A small network was shown many inputs. Here are its activations along a few directions, one row for each input.
In each table, some parts of the input vary, and every possible input appears once, in random order.
A made-up example of a description, with smaller parts first: one of 4 places along a line, together with either a single point or one of 11 places around a ring or (one of 2 separate values, together with one of 8 places around a ring).
Shared parts are said once, and a part with two or three values counts as separate values.

Table:
row 1: [ -3  25  -5 -26  17 -22 -22   4  35  20   1   9]
row 2: [ -7   5  22  -4  18 -27 -30 -13  16  33 -14  13]
row 3: [ 29 -20   9  24  -4  15  12  33   6  30  -9 -16]
row 4: [ 11 -19 -12 -34 -15   6   7 -27 -17 -29 -12  11]
row 5: [ 17 -26   8 -27 -12  -6  11 -29 -19 -25 -10  10]
row 6: [-10  16  27  -9   9 -21 -22  -8  18  30 -17  14]
row 7: [ 18 -21  18 -21 -13   1  -1 -24 -22 -29 -18  16]
row 8: [-10  10  17 -15  10 -28 -10 -13  20  34  -8   8]
row 9: [ 27  -7  11  22 -24  15  11  34  -4  30  -5 -11]
row 10: [ 28 -11  -7  16 -24  22  18  28   3  34  13  -6]
row 11: [ 24  -1 -16   6 -28  16  14  35  10  25  10 -26]
row 12: [ -90   29  -25   48   40   18   11  -26  -57 -122   37   -9]
row 13: [ 21  -5 -19  11 -26  20  20  31   2  31   1 -16]
row 14: [ 34   3 -20   4 -16  14  12  46  13  20  13 -17]
row 15: [ 15 -15  -9 -38 -17   3   1 -24  -8 -35  -3   1]
row 16: [-120   67  -16   65   61   -9  -11   -6   -9  -56   38   -9]
row 17: [ 26 -12   1  16 -23   7  24  29  -2  34   3 -17]
row 18: [ -9  12   9 -15   9 -15 -16 -14  26  35   0  20]
row 19: [ 30 -18   6  27 -15   8   3  29  -6  33  -2 -12]
row 20: [-13  22   0 -25   5 -21 -20  -7  33  26  -2   0]
row 21: [ -7   3  24  -7  29 -20 -21  -9  28  30 -20   9]
row 22: [-17  18  -3 -20   7 -17 -14 -11  25  32 -11  10]
row 23: [ 25 -11 -14 -40  -5   1   0 -12  -5 -40   0  11]
row 24: [ 20 -33  15 -19   7   2   0 -25 -12 -29 -22  11]
row 25: [-79  45 -34 102  25  32  28  38 -34 -59  50 -40]
row 26: [ 21 -32  13 -16  -4  -5  -9 -29 -24 -27 -15  15]
row 27: [ 19 -25   0 -28 -12   9   6 -30 -15 -26   0  22]
Q: What is each input in this table made of?
A: one of 3 separate values, together with either a single point or one of 8 places along a line
Q: Changing only the choice among 3 separate values turns row 16 into row 25. The same change can be made to row 1. Which row results?
A: row 14
Q: Change only the choice among 3 separate values in row 21. List by row number the other rows that result.
A: row 3, row 24
Q: Start at row 24 and move only the place on the line of 8, one step at a time. The first step leads to row 26. Which rows follow, in order?
A: row 7, row 5, row 27, row 4, row 15, row 23

Table:
row 28: [ 30 -38 -15 -50  -3  12  -1 -35  -5 -37   5  24]
row 29: [-27  16 -17  44   1  26  14  29 -18 -47   7 -37]
row 30: [-16  44 -11 -26  30 -26 -35  17  36   9   9  -5]
row 31: [-11   9 -20  49  23  23  22  31 -13 -50  28 -13]
row 32: [-36  42 -15 -22   5 -38 -18  -8  35  21   2 -15]
row 33: [ 22 -21 -11 -54 -30 -14   6 -38 -14 -39 -15  -4]
row 34: [-15  40 -15 -18  38 -21 -19   9  51   8  13  13]
row 35: [-35  42 -26 -13  14 -13 -20 -10  29  31  17  27]
row 36: [ -4 -16  51  22  18 -10 -22 -11  -6   4 -46  -3]
row 37: [109 -38 -19 -47 -66  33  30  31  14  53 -11 -13]
row 38: [-15 -14  57  28   1 -11  -9 -30 -19  25 -14  24]
row 39: [ 16 -15  -2 -50 -37   6   8 -44 -18 -29   8  24]
row 40: [ 54 -10 -27  53 -52  47  43  90   1  54  24 -48]
row 41: [-31  47 -12 -23  16 -17 -27   7  45  11  -8 -11]
row 42: [-26  27 -19 -17  33 -10 -25  -7  44  23  23  12]
row 43: [  9 -20  -8 -62 -27  -2  19 -36 -19 -28 -12   9]
row 44: [-47  46 -12 -29  10 -24  -3  -7  32  32   4  -2]
row 45: [-20 -16  51  16  12 -17   2 -26 -20  27 -35   6]
row 46: [ 11 -19  52  20  32 -20 -30   0 -15   3 -30   4]
row 47: [-12  13 -16  42  15  17   6  39 -27 -49  23 -30]
row 48: [-42  48  -7 -17  -1 -18 -14 -13  33  30  24  14]
row 49: [-31  11 -21  45  -9   7  23  13 -28 -36  16 -40]
row 50: [ 12 -23  48  28  40 -13 -14  -9   0   1 -25  22]
row 51: [-22  -3 -24  50  19  35  16  15 -19 -34  36 -13]
row 52: [  0 -37  45  28  36  -3 -19 -23  -7  18 -17  22]
row 53: [ -8 -21  37  32  17  -5 -14 -27 -22  25 -22  37]
row 54: [ 21 -24 -22 -46 -22   9   3 -38 -21 -29   0  39]
row 55: [ 41 -26 -11 -50   1   0   4 -20   1 -53  -3  25]
row 56: [-37  18 -12  50 -16  25  26  10 -31 -27  38 -11]
row 57: [ -9 -20  48  24   7 -31 -12 -26 -15  15 -37  -5]
row 58: [ 42 -19  -7 -57  -5  -3 -11 -14 -14 -51  -8   6]
row 59: [-42  15 -17  38  -5  20  37  14 -32 -25  18 -29]
row 60: [ 76 -47  42  31 -34   3  11  56  13 109 -30 -11]
row 61: [ 48  18 -24 -15 -37  -2   3  70  66 111   9 -21]
row 62: [-30  11 -32  54  -1  31  22  13 -34 -26  31   2]
row 63: [ 24 -19  -8 -56 -22   3  -5 -21  -5 -50 -24   0]
Q: Changing only one part turns row 35 into row 54. The same change can be made to row 34. Which row results?
A: row 55
Q: What is each input in this table made of?
A: one of 4 separate values, together with either a single point or one of 8 places around a ring
Q: Which other rows agree with row 52 in the choice among 4 separate values? List them by row number.
A: row 36, row 38, row 45, row 46, row 50, row 53, row 57, row 60
Q: Change only the choice among 4 separate values in row 49. List by row number the other rows that result.
A: row 32, row 33, row 57
Q: Change only the choice among 4 separate values in row 41. List by row number the other rows that result.
A: row 29, row 36, row 63

Table:
row 64: [ 32 -24 -21 -86 -16  -5  -6 -49  -9 -68  -5  21]
row 65: [-95  69 -29  53  33  -5   2  12   9  -8  47 -14]
row 66: [ 87 -21 -29 -36 -52  25  18  49  26  50   2 -10]
row 67: [-41  -1  -6  82  -3  35  30  13 -57 -49  19 -24]
row 68: [-42  20   6 -64  24 -38 -33 -68  23  -4 -17  37]
row 69: [ 71 -52  25  14 -46  20  27  27  -6  71 -19  -8]
row 70: [ -5 -13  40 -35  41 -32 -39 -53   3 -33 -33  36]
row 71: [-28  26 -55  29  -2  35  33  33 -21 -72  43 -36]
row 72: [ 47 -15  30  13   4 -14 -13  42  36  83 -27 -12]
row 73: [ 19 -50  33 -35 -11  -7   1 -65 -46 -46 -29  34]
row 74: [-62  33   0  79  51   7  -8  25 -13 -33  23 -19]
row 75: [ 16  27   6 -15 -22 -20 -13  33  55 108  -5  -6]
Q: Changing only one part turns row 66 into row 72. The same change can be made to row 64. Which row results?
A: row 70
Q: What is each input in this table made of?
A: one of 3 separate values, together with one of 4 places along a line
Q: Start at row 65 and move only the place on the line of 4, one step at a time. The first step leads to row 74. Which rows follow, in order?
A: row 67, row 71
